These are the activations of a small neural network, seen along a few directions. Each row is one input.
In each table, some parts of the input vary, and every possible input appears once, in random order.
Descriptions start from the smaller parts, as in this example, which fits no table here: one of 2 separate values, together with either a single point or one of 11 places along a line or (one of 5 places around a ring, together with one of 6 places along a line).
Shared parts are said once, and a part with two or three values counts as separate values.

Other details of the inputs shift rows strongly along two fixed directions, in all tables alike. That doesn't count.
To show where, the next rows are all for the same input, with only those details redrawn:
55 120 -353 -662 -62 -423 -204 -501 536 417 222 -109
262 184 184 -183 -9 133 171 198 -194 -3 -328 71
289 164 106 -244 14 20 209 152 -229 20 -226 30
-142 269 226 -265 -214 360 -408 -125 756 222 -461 180
187 212 252 -154 -47 232 84 194 -51 1 -410 111
229 223 358 -60 -33 342 158 339 -202 -78 -518 143
274 146 23 -308 15 -71 172 61 -165 80 -134 -2

Rows:
R1: 161 -14 -74 -510 -272 -357 424 -97 -550 53 452 -250
R2: -61 -6 401 -202 -301 367 127 79 -188 -95 -68 195
R3: -270 53 316 -124 -362 -55 -563 -455 388 -14 -95 -262
R4: -373 59 596 155 -10 150 519 167 -477 372 95 107
R5: -351 -148 -72 -157 196 -361 -355 43 616 41 246 -358
R6: -88 304 31 -404 -76 122 -352 -327 496 327 -153 197
R7: 133 -184 -128 -320 334 -342 456 278 -56 99 514 -413
R8: 77 142 -353 469 244 268 91 395 -263 -91 186 -102
R9: -90 167 80 820 -13 562 -47 346 195 -198 -161 390
R10: 98 0 173 -290 -132 148 -235 -409 661 250 -134 -78
R11: -207 172 -480 43 -3 329 -354 -607 451 30 -192 234
R12: 94 -140 -170 -574 85 -298 370 -191 -444 29 452 90
R13: 222 -140 -94 -545 270 -280 410 -315 -599 50 393 103
R14: -484 -19 393 -95 -424 252 -725 -294 463 -163 -198 172
R15: 79 112 407 236 71 600 -183 646 170 140 -299 164
R16: 194 -373 -125 87 146 -877 103 113 -226 0 400 -47
R17: 358 43 -73 11 218 -471 247 40 -207 191 758 136
R18: 161 -157 485 306 -25 133 276 514 52 38 -194 306
R19: 244 -128 -761 181 230 -228 221 230 -313 120 404 -246
R20: -19 -64 184 -89 -98 -70 -608 -461 519 -6 -228 -153
R21: 109 -43 106 259 205 -44 -304 531 -238 -42 -44 -40
R22: -74 34 372 7 -344 -24 -92 138 -549 -365 -151 -132
R23: 75 -281 -242 556 17 -29 394 336 -72 -92 -55 134
R24: -268 188 30 118 139 -22 -773 93 497 111 194 -25
R25: 59 -196 93 156 216 -210 -69 550 -254 -108 -67 -180
R26: 45 -164 446 168 95 0 451 384 141 -81 106 108
R27: -83 62 -874 -207 -94 -258 -176 -596 512 169 63 -181
R28: 1 152 -282 -643 99 -288 -292 -741 390 397 356 166
R29: -538 53 183 667 -50 485 443 143 -366 84 -218 98
R30: -129 -112 -387 110 -32 295 282 -69 -351 -332 -85 164
R31: -98 -92 -391 95 -280 221 237 -170 -286 -280 63 6
R32: 99 1 552 -36 -121 418 222 62 52 -89 -323 -164
R33: -845 56 469 163 -128 -74 -406 -307 327 387 39 59
R34: -33 -173 40 -284 258 -300 -146 -377 -469 -191 128 102
R35: 250 101 -751 -41 162 -219 316 -259 -525 -55 98 -99
R36: -192 223 36 -201 -34 -92 -722 -384 359 74 -236 114
R37: -289 -126 -748 -278 73 -70 -151 -857 366 94 245 57
R38: -251 186 226 -61 -176 116 -768 -175 602 -42 -540 92
R39: 146 124 277 49 225 28 -220 -65 -583 -299 -268 247
R40: 144 -106 -246 612 8 101 188 306 -70 -40 7 254
R41: -77 -19 698 259 -114 367 -216 93 1 -383 -579 -172
R42: 22 -22 -500 30 -334 -37 421 -94 -572 -257 155 -279
R43: 330 -67 216 207 52 -81 173 340 -91 168 175 307
R44: 152 -136 20 -122 171 -47 169 421 22 206 93 -152
R45: -110 -145 -301 293 211 168 366 428 13 -202 25 -293
R46: 294 186 216 -152 9 138 236 261 -291 -42 -348 74
R47: -221 116 224 312 -3 -113 -679 -34 587 42 185 290
R48: 91 -102 -210 260 -48 243 368 -126 -184 -274 -193 -349
R49: 259 -31 36 -438 -175 -331 392 -278 -384 132 414 -392
R50: 9 304 463 283 160 644 -206 580 139 43 -116 153
R51: -37 -172 -231 -1 5 -708 -557 -254 509 288 492 107
R52: 131 -59 -533 -1 -197 -199 387 -387 -387 -109 276 -471
R53: -110 -121 285 -40 31 43 -92 94 -540 -406 -156 212
R54: -88 -276 -358 331 102 -244 463 74 190 -131 304 -68
R55: 22 -90 -569 14 -101 23 -133 -619 544 81 -40 -247
R56: -105 -140 -234 443 51 408 63 500 154 -42 -305 -82
R57: 49 -335 -19 52 234 -831 268 108 -127 -167 500 -173
Question: Changing only one part turns R48 into R41. The same change can be made to R56. Which row results?
Answer: R25
Question: Changing only one part turns R19 into R15. The same change can be made to R31. Which row results?
Answer: R2
Question: What do these inputs look like to the network?
Answer: one of 3 separate values, together with either a single point or (one of 2 separate values, together with one of 4 places along a line) or one of 10 places around a ring
Question: A walk changes only the place on the ring of 10. It starts at R41 and steps to R3. List the rest of the walk in order.
Answer: R22, R14, R53, R34, R39, R36, R38, R20

Rows:
R58: 349 30 -350 -54 192 -277 389 42 -711 -44 173 -201
R59: -454 69 268 97 -64 241 -697 -111 717 62 -289 112
R60: -18 -27 -334 -283 108 -619 -277 -383 173 276 506 -230
R61: -119 41 -32 -296 -236 -12 -196 -534 286 86 -29 -25
R62: 432 -121 -406 -10 239 -272 495 110 -471 -75 219 -9
R63: -278 147 321 -16 -155 230 -465 -54 396 97 -102 185
R64: 308 -46 -358 90 95 -199 294 36 -326 -46 148 23
R65: 440 -151 -194 -42 326 -479 404 243 -408 14 366 -9
R66: -323 204 102 -144 -180 567 -413 -171 748 174 -316 234
R67: -53 91 395 -208 -169 47 -176 -117 269 140 -159 65
R68: 237 -48 253 78 -39 111 15 489 -178 -250 -256 -217
R69: 242 -84 -365 120 66 -243 200 -74 -332 -110 201 0
R70: -214 -52 196 -307 -130 -211 -321 -387 334 68 42 -7
R71: 44 50 -102 -33 -166 203 -153 44 286 -183 -272 -238
R72: -53 -233 -57 209 138 -268 290 212 -339 -107 301 -153
R73: 114 96 776 64 -30 482 166 439 -195 -162 -553 212
R74: -140 17 -83 -22 -78 -133 -465 -184 799 291 121 139
R75: 119 -84 184 289 175 121 463 554 -306 -64 5 -17
R76: -194 18 -151 220 -139 267 60 -4 327 91 -49 -10
R77: 141 -190 -193 133 148 -446 427 160 -475 8 512 -232
R78: 140 -61 166 -53 -27 48 329 -24 -643 -312 -201 -17
R79: 229 44 224 -112 177 23 287 369 -484 -42 61 85
R80: 219 53 261 -121 -24 280 380 113 -380 -137 -344 66
R81: -188 34 -75 115 23 167 -231 -121 47 -123 -227 -8
R82: 44 14 -135 -256 197 -292 -130 -72 215 249 226 -106
R83: -309 -96 -98 315 -77 264 18 0 177 -126 -106 -9
R84: 329 -5 -150 -95 255 -502 260 149 -601 77 333 -215
R85: -106 60 556 227 8 373 -52 410 -349 -281 -337 224
R86: -370 93 95 8 -178 406 -392 -195 344 -56 -282 172
R87: -194 -44 -284 35 -29 126 80 -96 481 185 80 -59
R88: 147 107 49 120 142 326 177 265 -266 -116 -320 26
R89: 210 107 35 26 1 188 346 224 -638 -123 -88 55
R90: -112 144 240 -101 -83 118 -223 58 182 150 -8 136
R91: -66 -169 -627 -146 44 -479 -161 -508 284 74 398 -57
R92: -71 26 -471 -372 -86 -327 -138 -540 80 194 438 -102
R93: -260 176 300 -134 -352 468 -338 -311 630 115 -486 157
R94: -252 -58 -326 141 -123 22 -29 -241 351 117 179 -110
R95: 58 -63 487 548 85 349 49 594 -337 -411 -422 293
R96: 70 -90 -153 -537 -39 -727 -56 -571 53 245 529 -210
R97: -5 -31 93 206 -6 -41 -230 75 231 -5 -1 156
R98: -66 35 544 589 -55 577 199 686 -101 -143 -410 149
R99: -26 1 -604 -288 45 -475 -186 -576 132 202 419 -246
Question: What do these inputs look like to the network?
Answer: one of 2 separate values, together with either a single point or (one of 4 places along a line, together with one of 5 places along a line)
Question: Changing only the choice among 2 separate values turns R98 into R76. The same change can be made to R90. Which row results?
Answer: R89
Question: Changing only the choice among 2 separate values turns R65 into R62. The same change can be made to R67. Which row results?
Answer: R93
Question: Change only the choice among 2 separate values in R80. List by row number the other rows that result.
Answer: R73

Rows:
R100: 348 94 102 6 185 220 408 284 -805 -191 -139 79
R101: 188 -98 138 -226 18 -449 252 -12 -276 80 339 -88
R102: 328 -67 -143 87 379 -406 315 304 -556 -38 337 -35
R103: -233 65 267 446 -100 773 -137 268 347 -50 -561 405
R104: -226 -155 -520 -159 -27 -379 -119 -433 274 35 443 -141
R105: 270 -11 -4 -203 241 -532 199 182 -768 -43 215 -142
R106: -87 -45 -161 -274 -71 -210 -29 -371 -67 -91 171 -73
R107: 156 100 238 100 -56 217 480 236 -689 -178 -191 124
R108: 126 -53 228 57 42 177 133 143 -470 -365 -390 65
R109: -137 239 57 -133 -238 317 -477 -187 539 79 -257 161
R110: -362 -85 -474 -136 -131 -266 -205 -558 649 383 369 -177
R111: 174 52 223 112 90 137 468 169 -852 -309 -144 -107
R112: -228 175 329 489 -219 763 -515 200 662 -81 -667 182
R113: -134 -20 -59 191 -157 124 -347 -138 550 -37 -202 19
R114: 100 6 185 337 207 -21 73 524 -502 -178 -129 7
R115: -131 -184 -393 -61 53 -254 -173 -295 285 -23 144 -91
R116: -304 -159 -158 -135 -57 -322 -416 -250 565 284 481 -173
R117: 281 96 383 39 240 33 222 428 -625 -158 -144 145
R118: -317 208 277 405 -97 929 -413 239 624 -34 -607 363
R119: -323 -10 -455 -124 -164 -184 -151 -449 608 336 349 5
R120: 381 -185 -168 32 298 -551 477 193 -457 26 501 -44
R121: -142 228 253 473 -185 769 -318 366 364 -161 -573 292
R122: -119 -72 -490 -342 -17 -220 -96 -246 840 371 289 -322
R123: -92 -118 -62 -442 -36 -510 -228 -306 109 246 525 -207
R124: -70 -7 -116 -223 -114 -159 97 -358 -50 167 147 -130
R125: 416 -51 -11 -48 177 -44 607 184 -953 -145 16 87
R126: -102 128 704 133 -86 484 -222 251 382 -6 -462 362
R127: 489 -25 -260 -229 106 -466 328 -98 -713 -63 260 -271
R128: 318 24 228 -130 41 220 484 444 -383 -135 -269 -173
R129: -225 16 624 483 -154 501 -150 429 411 -88 -411 247
R130: -301 -49 -441 -99 1 -266 -141 -470 409 172 370 -230
R131: -45 -39 -320 -426 -167 -425 -405 -671 548 195 187 -140
Question: What do these inputs look like to the network?
Answer: one of 2 separate values, together with either a single point or one of 5 places around a ring or one of 10 places around a ring
Question: Changing only the choice among 2 separate values turns R114 into R105. The same change can be made to R115. Which row results?
Answer: R108
Question: Change only the place on the ring of 5 in R114. List by row number the other rows that result.
Answer: R102, R116, R120, R129
Question: Change only the place on the ring of 10 in R106. List by row number the other rows that result.
Answer: R100, R107, R108, R109, R111, R124, R125, R127, R131
